A small network was shown many inputs. Here are its activations along a few directions, one row for each input.
In each table, some parts of the input vary, and every possible input appears once, in random order.
Descriptions start from the smaller parts, as in this example, which fits no table here: values(3) and (point or ring(9) or (line(6) and ring(8))).
Shared parts are said once, and a part with two or three values counts as separate values.
(in the rows, 128 means zero)

Other details of the inputs shift rows strongly along two fixed directions, in all tables alike. That doesn't count.
These rows show it; all are for the same input, with only those details redrawn:
[129  97 112 115 105 149 110 127  93 167 119 118 121 140]
[123 167 108 107 106 149 148 176 144 136 110 119  88 172]
[158 173 132  98 125 129 156 145 142 133 120 108  87 141]
[132  87 115 116 106 148 106 118  86 171 121 117 125 134]
[155 179 130  98 123 130 159 152 147 130 118 109  84 146]
[146  86 124 113 114 139 107 103  82 171 126 112 126 119]
[116 127 104 114 101 154 125 158 117 154 111 121 106 165]

Table:
row 1: [146  87 118 127 110 125 107 103  81 160 126 118 128 118]
row 2: [181 149 159 132 137  69 153  72 148 110 144 102 117  64]
row 3: [195 146 160 137 152  73 152  85 152 107 149 105 120  56]
row 4: [111  78 152 129 109 143 120  87 120 132 133 118 152 120]
row 5: [ 89 155 130 129 109 164 158 184 188  95 119 129 117 175]
row 6: [177 137 181 131 156 101 161  78 157  98 154 103 126  65]
row 7: [132  69 143 126 140 159 114  98 113 129 134 119 166 115]
row 8: [108 169  95 141  92 116 148 173 165 110 111 130 101 164]
row 9: [118 169 135 141 114 110 166 131 181  95 131 118 108 124]
row 10: [104  81 144 119 102 158 119 110 121 136 124 121 147 145]
row 11: [ 80 133 150 132 149 108 113 163 126 157 148 183 131 187]
row 12: [ 83 160 111 116 119 165 157 165 178  87 123 135 128 170]
row 13: [103 161  85 155 121 131 144 181 180  97 113 136 119 151]
row 14: [220 156 168  98 162 105 156 102 124 133 144  93 102  81]
row 15: [142  93 122 113 112 141 111 112  89 167 124 114 123 126]
row 16: [111 169  76 131 114 126 143 168 158 101 117 138 120 153]
row 17: [116  66 146 126 116 164 113 119 118 135 131 123 155 132]
row 18: [140  95  99 153 129 120 108 118 111 132 126 130 150 110]
row 19: [ 78 111  97 140 114 158 129 136 146 107 129 139 146 140]
row 20: [108 203 161 101 184  82 174 152 145 122 144 168 127 157]
row 21: [109  77 143 146 108 131 119  81 119 131 136 119 151 105]
row 22: [144 106  94 122 128 140 110 114  84 143 130 124 145 121]
row 23: [140  90 111 154 113 112 109 122 111 138 130 128 140 109]
row 24: [140  86  94 150 126 132 102 124  92 142 123 131 150 124]
row 25: [120  76 139 136 138 155 117 100 124 122 135 123 164 113]
row 26: [115 133  75 132 112 139 122 152 116 123 119 137 134 151]
row 27: [101  84 103 163 126 140 113 120 133 122 130 134 154 112]
row 28: [120 170  97 132  96 122 149 176 152 115 109 129  92 170]
row 29: [144  87 101 129 134 159 103 129  85 160 124 117 147 130]
row 30: [185 146 177  89 169 121 164  71 145  94 151 102 136  82]
row 31: [172 170 128 120 134 119 156 159 143 118 126 114  95 133]
row 32: [ 70 155 161 150 125 133  70 169 124 127 112 174 126 147]
row 33: [ 73 131 148 132 141 127  73 126  87 131 108 177 155 114]
row 34: [183 134 174 131 176 104 156  67 154  94 153 105 137  58]
row 35: [170 167 125 131 129 104 155 152 147 110 127 119  99 127]
row 36: [ 75 120  81 147 110 146 128 144 151 107 127 141 141 137]
row 37: [ 77 198 152 143 146 134 103 184 151 105  96 179 119 154]
row 38: [149  98 103 111 134 151 107 104  76 157 134 116 148 116]
row 39: [104  74 117 165 110 133 111 116 125 131 138 129 150 105]
row 40: [ 69 128 170 141 124 115  57 122  93 140 115 155 132 129]
row 41: [ 78  97 161 121 152  89  96 112  92 169 148 165 135 165]
row 42: [132 181 102 127 134 106 158 140 177  87 129 127 116 116]
row 43: [166 185 113 122 147 128 158 164 150 109 120 117 104 143]
row 44: [185 170 213 110 221  54 158  76 125 138 169 151 138  91]
Q: What do these inputs look like to the network?
A: line(4) and (values(2) or line(9))
Q: Start at row 17 and move only the line(9) part, one step at a time. The first step leads to row 5. Which rows follow, in order?
A: row 6, row 39, row 3, row 23, row 35, row 31, row 14
Q: List by row number the other rows that have the line(4) part in common with row 15.
A: row 1, row 2, row 4, row 8, row 9, row 10, row 21, row 28, row 40, row 41
Q: Which other rows does row 32 become when the line(4) part takes its other values? List them by row number.
A: row 33, row 37, row 40

Table:
row 45: [ 98  23 140 167 117 118  57  68  69 161 137 145 180  76]
row 46: [152 184 149  94 133 134 175 150 170 118 126 107  93 152]
row 47: [104 140  84 127 108 145 126 189 116 144 111 140 113 182]
row 48: [149  89 126 128 142 113  97  98  69 164 133 137 149 106]
row 49: [190  87 172 125 132  97  94  50  73 151 138 104 132  57]
row 50: [150 191 132 116 110 120 156 149 167 105 114 103  85 136]
row 51: [ 33 110 110 140 108 169 103 175 127 136 121 166 150 191]
row 52: [119 194 172 114 161 106 175 139 186  84 142 136 112 142]
row 53: [194 116 173 102 156 117 154  63 122 133 149  94 128  77]
row 54: [138  12  89 154 128 136  79  71  65 161 149 127 191  89]
row 55: [159 161 156 113 156 129 180 118 177  87 140 104 125 118]
row 56: [127 153  77 133 120 141 156 171 160 110 126 127 115 157]
row 57: [104 131  72 128 103 151 130 182 123 148 113 128 114 179]
row 58: [135 212 158 125 143 101 147 150 175  95 116 129  85 125]
row 59: [116 151 100 136  95 145 147 157 165  98 111 118 112 136]
row 60: [112  25 118 161 139 108  69  70  58 168 147 159 195  96]
row 61: [177 122 115 120 143 115 144 102 115 137 141 107 122  99]
row 62: [ 69  93  68 151  62 175 101 169 122 137  99 132 129 170]
row 63: [145 199 168  92 149 121 162 150 164 110 129 127  94 146]
row 64: [178 148 194 131 167  77 126  63 127 116 149 118 126  43]
row 65: [100 126 148 115 141 134 117 127 122 134 129 144 134 145]
row 66: [159 146 148 131 169  87 133  98 117 127 147 142 144  94]
row 67: [173 134 175  95 146 118 140 100 116 138 141 114 116 109]
row 68: [ 60  84  81 141  88 195 124 175 136 134 111 138 146 192]
row 69: [171 196 151 112 177  81 159 123 146 112 134 132 110 112]
row 70: [ 59 114  94 153  79 164  80 184 115 144  96 151 121 180]
row 71: [ 84 119  85 150  87 158 125 166 155 104 108 127 134 147]
Q: What do these inputs look like to the network?
A: values(3) and line(9)
Q: The inputs of row 68 and row 59 match in every part but the values(3) part. If row 65 is changed in the same way as row 68 into row 59, which row does it become?
A: row 58
Q: Which other rows does row 48 become when the line(9) part takes its other values? List them by row number.
A: row 47, row 54, row 56, row 57, row 60, row 61, row 66, row 69

Table:
row 72: [158  70 182 117 166 146 136  60 119 142 168 106 153  83]
row 73: [ 80 169 118 101 100 147 174 195 164 142 114 125  88 214]
row 74: [151 168 185 102 145 106 179 117 201  71 143 112 119 118]
row 75: [ 44  69  91 159  85 183  52 129  91 124  94 160 180 140]
row 76: [221  73 115 143 147 114 122  76  94 146 141  96 152  71]
row 77: [123 108 192 150 193  42  53  71  68 150 158 177 170  98]
row 78: [183 181 176  75 145 108 187 133 155 112 141 100  98 144]
row 79: [152  84 175 136 127 106  81  67 103 116 128 119 146  53]
row 80: [126  40  52 168  76 148  88 156  94 156 120 124 145 153]
row 81: [107 193 111 113 105 168 131 214 141 129  82 131  99 190]
row 82: [ 78 157  50 153 116 168 157 205 185  93 111 131 121 158]
row 83: [186  87 177 132 124 109  86  78  85 147 133 107 129  74]
row 84: [105  79 110  96 115 174 118 130  66 160 118 138 152 186]
row 85: [102  70 109  98  94 153 108 130  67 159 127 138 141 187]
row 86: [160  67 118 157 126  85 129  57 105 133 142 101 146  42]
row 87: [122 181  44 115 117 166 158 215 164 140 115 120  94 179]
row 88: [205  59 122 161 124  97 118  69  97 127 151  96 147  62]
row 89: [ 86  83 112 137  80 145  74 140  71 195 101 132 124 143]
row 90: [155 171 182 102 168 128 188 115 200  71 132 116 133 118]
row 91: [178 193 182 129 129 105 147 135 173  83 125 109  85 105]
row 92: [132  66  44 139  99 164  98 152  81 174 108 127 158 153]
row 93: [ 94  47 121 133 108 190 107 144 101 156 122 132 166 181]
row 94: [ 97 197 110 105 116 172 132 212 145 143 100 127  85 176]
row 95: [ 81  68 118 159  77 151  71 141  89 181 107 134 123 143]
row 96: [200 200  96  96 133  75 182 121 149 125 129 107  70 118]
row 97: [206  79 111 134 157 123 122  77 100 161 158  93 138  60]
row 98: [177  89 177 143 141 131  96  71  96 130 127 115 147  68]
row 99: [151 170 188 117 139 105 194 112 194 106 150 103  90 127]
row 100: [101  75 111 132  78 155  62 150  65 175 100 133 138 150]
row 101: [171 118 160 105 127  91  98  60  59 174 125 114 110  80]
row 102: [191 118 159  98 145 118  97  68  49 157 117 115 133  85]
row 103: [102 157  52 159 112 175 159 212 183 109 120 125 105 174]
row 104: [ 70 169 120 157  79 149 130 198 173 120  99 138  80 176]
row 105: [163  92 174 137 150 137  97  73  99 145 143 113 133  56]
row 106: [ 44  42 113 134 120 192 103 129 129 143 130 146 175 150]
row 107: [119 223 198 141 186  31 154 135 164 123 157 188 117 116]
row 108: [ 69 164  39 159  69 142 145 198 168  68 110 132 131 176]
row 109: [144 186 171  97 163 127 187  96 195  62 138 121 143 120]
row 110: [108 102 186 142 228  62  63  70  66 156 157 182 163  86]
row 111: [ 36  37 119 148  86 157 102 118 127 157 126 143 160 155]
row 112: [183  64 186 113 138 116 125  66 101 142 159 102 146 100]
row 113: [129 168  44 127  84 138 153 222 162 122 102 124  93 196]
row 114: [221  86  98 107 128  84 113  61  64 152 143 108 132  78]
row 115: [176 202 173 107 158 128 153 143 162 118 131 103  79 101]
row 116: [168 176 178  89 172 138 188 130 177 114 156  98  98 129]
row 117: [ 42 182  97 135 108 176 118 185 172  91 101 154 114 161]
row 118: [123 103 188 148 216  60  63  70  61 144 146 184 180  95]
row 119: [ 88 175 114  85 130 182 172 204 161 136 125 123 100 206]
row 120: [200  67 117 148 127  87 126  66  97 165 147  95 125  63]
row 121: [208 179 119 144 151 113 186 137 179  81 131  98 110 105]
row 122: [178 122 156  91 154 125  97  70  55 170 134 111 120  75]
row 123: [151 200 109 137 125  75 189 106 177  75 139 100 104  84]
row 124: [ 27 189 127 148 173 115 128 222 158 118 130 228 134 185]
row 125: [136 220 198 134 186  41 146 146 157  98 159 192 133 119]
row 126: [ 42  58 111 166  75 151  63 132 103 155 102 148 142 127]
row 127: [186 176 122 149 129  85 192 128 182 100 138  95  80  98]
row 128: [162 174 184 104 142 103 192 120 180 120 147  99  84 134]
row 129: [182 177 120 137 134  85 180 134 181  62 132  98 109  90]
row 130: [184 186 175  73 165 129 194 132 151 114 133 101 111 144]
row 131: [ 61  58 106 161  95 180  59 143 100 132  91 153 169 136]
row 132: [173 100 163  70 169 131 138  59  69 163 160 107 134 101]
row 133: [ 58  64  32 168  99 176  95 130 101 131 127 139 181 127]
row 134: [219 203  95  90 152 103 179 130 141 110 123 108  95 124]
row 135: [126 191  38 103 119 158 156 200 151 132 116 129  88 185]
row 136: [174 200 106 133 149 105 184 114 174  53 131 106 136  89]
row 137: [ 27  61 119 178 144 128  55 160  62 162 127 237 212 162]
row 138: [ 84  45  48 178  95 170  95 149 104 125 105 137 184 136]
row 139: [118  83 172 118 130 100 131  23 125 134 160 117 158  77]
row 140: [ 25  71  96 164  64 151  55 117  95 148 107 154 151 132]
row 141: [ 49  62 105 154 106 184  63 142 104 145 107 151 154 123]
row 142: [175 170 187 110 162 136 191 122 188  84 141 107 120 133]
row 143: [114 172  48 129  86 129 164 207 166 142 102 123  81 186]
row 144: [172 166 189 111 140 115 184 123 190  83 151 105 106 133]
row 145: [107 116 194 156 193  32  63  64  78 173 158 174 155  96]
row 146: [165 194 164  70 144  93 193 111 143 126 140 109  76 147]
row 147: [139  74 173 112 131 110 118  33 118 110 161 119 177  80]
row 148: [ 47 178  99 141  71 153 104 191 169  76  95 152 115 175]
row 149: [ 33 158 102 115 121 186 158 172 197  92 125 150 137 192]
row 150: [100  68 114 152  93 179  67 151  83 162  99 136 149 151]
row 151: [108 199 104 104  88 140 123 202 129 120  89 138  79 196]
Q: What do these inputs look like to the network?
A: line(4) and (values(2) or (values(3) and line(6)))
Q: The inputs of row 78 and row 119 match in every part but the line(4) part. If row 77 is changed in the same way as row 78 into row 119, which row does it become?
A: row 110
Q: The inputs of row 136 and row 123 match in every part but the line(4) part. If row 118 is changed in the same way as row 136 into row 123, which row does it become?
A: row 145
Q: The inputs of row 99 and row 142 match in every part but the line(4) part. If row 101 is changed in the same way as row 99 into row 142, which row does it become?
A: row 102
Q: Which other rows does row 111 become when the values(3) part takes its other values? List them by row number.
A: row 86, row 126
Q: Which other rows does row 137 become when the values(2) part takes its other values? List them by row number.
A: row 118
Q: Start at row 86 and move only the line(4) part, one step at a time. The first step leads to row 129. Which rows follow, in order?
A: row 138, row 82
Q: Which other rows does row 92 become when the line(4) part takes its other values? List them by row number.
A: row 87, row 113, row 143
